m =
[[108 127 125 115 136 134 125 128 120 135 122]
 [116 127 121 121 122 136 135 122 139 133 133]
 [129 123 123 123 123 125 132 137 135 130 145]
 [134 128 111 132 125 125 129 120 124 124 129]
 [144 119 137 129 136 132 133 118 122 128 129]
 [125 126 121 126 121 105 124 128 130 110 125]
 [133 136 137 132 118 134 133 132 137 125 132]
 [132 131 138 133 128 120 130 129 132 121 119]
 [127 124 143 124 123 118 132 114 136 125 142]]
m[0, 0] -> 108
m[2, 1] -> 123
m[3] -> [134, 128, 111, 132, 125, 125, 129, 120, 124, 124, 129]
m[0, 10] -> 122
m[2, 9] -> 130
m[3, 2] -> 111
m[4, 1] -> 119
m[0, 7] -> 128
m[8] -> [127, 124, 143, 124, 123, 118, 132, 114, 136, 125, 142]
m[7, 3] -> 133
m[3, 0] -> 134
m[8, 0] -> 127
m[1, 0] -> 116
m[4, 0] -> 144
m[5, 3] -> 126
m[:, 3] -> [115, 121, 123, 132, 129, 126, 132, 133, 124]
m[5, 6] -> 124
m[1, 1] -> 127
m[7, 6] -> 130
m[:, 7] -> [128, 122, 137, 120, 118, 128, 132, 129, 114]
m[4, 6] -> 133
m[4, 7] -> 118
m[2, 8] -> 135
m[8, 8] -> 136
m[:, 6] -> [125, 135, 132, 129, 133, 124, 133, 130, 132]
m[4, 9] -> 128
m[5, 10] -> 125
m[1, 9] -> 133
m[3, 4] -> 125
m[3, 7] -> 120
m[4, 8] -> 122
m[8, 3] -> 124
m[7, 5] -> 120
m[4, 2] -> 137
m[2, 2] -> 123
m[0, 6] -> 125
m[4, 5] -> 132

grid = [[130, 150, 125, 123, 115, 110, 139, 111, 152, 147, 143, 125, 129], [122, 149, 115, 117, 120, 111, 139, 112, 145, 145, 149, 127, 131], [143, 118, 130, 123, 152, 125, 108, 126, 120, 124, 99, 145, 118], [119, 138, 130, 122, 112, 155, 111, 140, 110, 119, 113, 129, 131], [142, 138, 145, 137, 122, 122, 149, 107, 155, 127, 135, 128, 126], [149, 117, 124, 133, 151, 128, 116, 136, 131, 129, 103, 147, 115], [143, 118, 130, 124, 152, 125, 109, 127, 121, 125, 100, 146, 117]]
grid[0, 0] = 130
grid[6, 1] = 118
grid[1, 4] = 120
grid[0] = [130, 150, 125, 123, 115, 110, 139, 111, 152, 147, 143, 125, 129]
grid[0, 1] = 150
grid[:, 3] = [123, 117, 123, 122, 137, 133, 124]
grid[5, 11] = 147
grid[0, 6] = 139
grid[3, 11] = 129
grid[4, 1] = 138
grid[5, 1] = 117
grid[2, 4] = 152
grid[3] = [119, 138, 130, 122, 112, 155, 111, 140, 110, 119, 113, 129, 131]
grid[5, 10] = 103
grid[6, 10] = 100
grid[4, 2] = 145
grid[4, 4] = 122
grid[4, 7] = 107
grid[6] = [143, 118, 130, 124, 152, 125, 109, 127, 121, 125, 100, 146, 117]
grid[1, 12] = 131
grid[:, 4] = [115, 120, 152, 112, 122, 151, 152]
grid[2, 2] = 130
grid[2, 5] = 125
grid[4] = [142, 138, 145, 137, 122, 122, 149, 107, 155, 127, 135, 128, 126]
grid[0, 9] = 147
grid[1, 7] = 112
grid[:, 0] = [130, 122, 143, 119, 142, 149, 143]
grid[6, 8] = 121
grid[0, 4] = 115
grid[1, 9] = 145
grid[1, 6] = 139
grid[2, 7] = 126
grid[:, 12] = [129, 131, 118, 131, 126, 115, 117]
grid[3, 12] = 131
grid[3, 3] = 122

A = [[113, 121, 132, 142, 148, 147, 142, 131], [124, 149, 139, 112, 111, 138, 149, 125], [135, 110, 105, 126, 149, 148, 124, 104], [122, 115, 151, 115, 122, 149, 109, 129], [105, 131, 148, 111, 120, 150, 121, 111], [132, 147, 151, 143, 126, 109, 104, 112], [131, 137, 113, 139, 128, 117, 142, 120], [146, 133, 118, 108, 111, 126, 141, 150]]
A[0,0] = 113
A[3] = [122, 115, 151, 115, 122, 149, 109, 129]
A[6,7] = 120
A[5] = [132, 147, 151, 143, 126, 109, 104, 112]
A[7,6] = 141
A[:, 4] = [148, 111, 149, 122, 120, 126, 128, 111]
A[3,7] = 129
A[5,2] = 151
A[2] = [135, 110, 105, 126, 149, 148, 124, 104]
A[6,3] = 139
A[3,0] = 122
A[2,4] = 149
A[6,0] = 131
A[1,1] = 149
A[1,6] = 149
A[6] = [131, 137, 113, 139, 128, 117, 142, 120]
A[4] = [105, 131, 148, 111, 120, 150, 121, 111]
A[0] = [113, 121, 132, 142, 148, 147, 142, 131]
A[1] = [124, 149, 139, 112, 111, 138, 149, 125]
A[5,6] = 104
A[1,3] = 112
A[5,5] = 109
A[:, 1] = [121, 149, 110, 115, 131, 147, 137, 133]
A[7,7] = 150
A[6,5] = 117
A[4,3] = 111

B =
[[145 119 145 157 141 122 126 127 133]
 [130 122 126 137 156 125 130 123 139]
 [131 128 128 125 147 128 128 138 134]
 [136 120 135 145 147 124 129 124 136]
 [141 119 136 152 153 122 128 126 137]
 [138 128 137 133 139 127 126 141 131]
 [130 128 126 124 149 128 129 137 135]
 [136 129 139 130 133 128 126 141 129]
 [134 121 132 143 151 124 129 124 137]
 [135 129 137 129 136 128 127 140 130]
 [139 119 136 151 150 122 128 125 137]
 [137 120 134 147 150 123 128 124 137]]
Indices start at 0.
row 0 col 0: 145
row 7 col 0: 136
row 7 col 2: 139
row 0 col 5: 122
row 5 col 6: 126
row 0 col 4: 141
row 2 col 7: 138
row 8 col 5: 124
row 11 col 2: 134
row 6 col 3: 124
row 2 col 5: 128
row 10 col 4: 150
row 1 col 8: 139
row 6 col 6: 129
row 10 col 3: 151
row 5 col 8: 131
row 3 col 1: 120
row 0 col 6: 126
row 5 col 5: 127
row 1 col 2: 126
row 5 col 1: 128
row 11 col 7: 124
row 10 col 5: 122
row 10 col 0: 139
row 5 col 2: 137
row 11 col 6: 128
row 6 col 2: 126
row 10 col 6: 128
row 9 col 1: 129
row 9 col 0: 135
row 8 col 6: 129
row 4 col 6: 128

W =
[[129 127 129 127 130 126 128 127 128 132 128 133 126 126 128 127]
 [128 128 127 127 130 127 129 131 128 130 131 132 126 126 131 130]
 [127 127 124 127 129 124 128 128 127 132 128 133 126 124 127 128]
 [115 131 129 131 130 122 125 140 133 135 133 141 122 124 130 131]
 [133 134 150 126 125 127 119 120 130 134 111 133 130 137 125 118]
 [129 125 116 126 130 116 128 119 115 128 120 136 116 120 114 118]
 [125 129 129 128 126 127 125 132 126 128 128 128 130 129 127 131]
 [126 128 131 127 127 125 124 129 126 130 126 131 130 129 125 128]
 [126 134 129 131 129 128 129 133 119 123 128 131 117 129 131 127]
 [135 126 114 127 137 129 141 129 133 133 144 136 116 117 141 130]
 [126 131 129 129 128 126 128 132 126 129 129 133 122 128 130 129]]
W[-11, 0] = 129
W[-7, 15] = 118
W[5, -12] = 130
W[-7] = [133, 134, 150, 126, 125, 127, 119, 120, 130, 134, 111, 133, 130, 137, 125, 118]
W[3, 4] = 130
W[-9, -8] = 127
W[0, -11] = 126
W[-8, -9] = 140
W[-3, -4] = 117
W[3, -10] = 125
W[3, 15] = 131
W[-5, -11] = 127
W[-11, -3] = 126
W[6, 13] = 129
W[4, -11] = 127
W[:, 2] = [129, 127, 124, 129, 150, 116, 129, 131, 129, 114, 129]
W[:, -13] = [127, 127, 127, 131, 126, 126, 128, 127, 131, 127, 129]
W[9, 8] = 133
W[10, -7] = 129
W[1, 2] = 127
W[1, -11] = 127
W[8] = [126, 134, 129, 131, 129, 128, 129, 133, 119, 123, 128, 131, 117, 129, 131, 127]
W[:, 4] = [130, 130, 129, 130, 125, 130, 126, 127, 129, 137, 128]
W[1] = [128, 128, 127, 127, 130, 127, 129, 131, 128, 130, 131, 132, 126, 126, 131, 130]
W[4, 11] = 133
W[1, -3] = 126
W[:, -5] = [133, 132, 133, 141, 133, 136, 128, 131, 131, 136, 133]
W[7, -1] = 128
W[-3, 6] = 129
W[-4, -16] = 126
W[8, 4] = 129
W[3, 3] = 131
W[10, -15] = 131
W[7, -13] = 127
W[-9, -16] = 127
W[-9, -4] = 126

X = (117, 102, 104, 134, 152, 122, 116, 142, 122, 126, 118, 106, 119, 104, 113, 120)
X[0]: 117
X[2]: 104
X[10]: 118
X[11]: 106
X[3]: 134
X[9]: 126
X[7]: 142

x = [106 118 110 126 139 147 102 157 123 138]
x[0]: 106
x[2]: 110
x[8]: 123
x[6]: 102
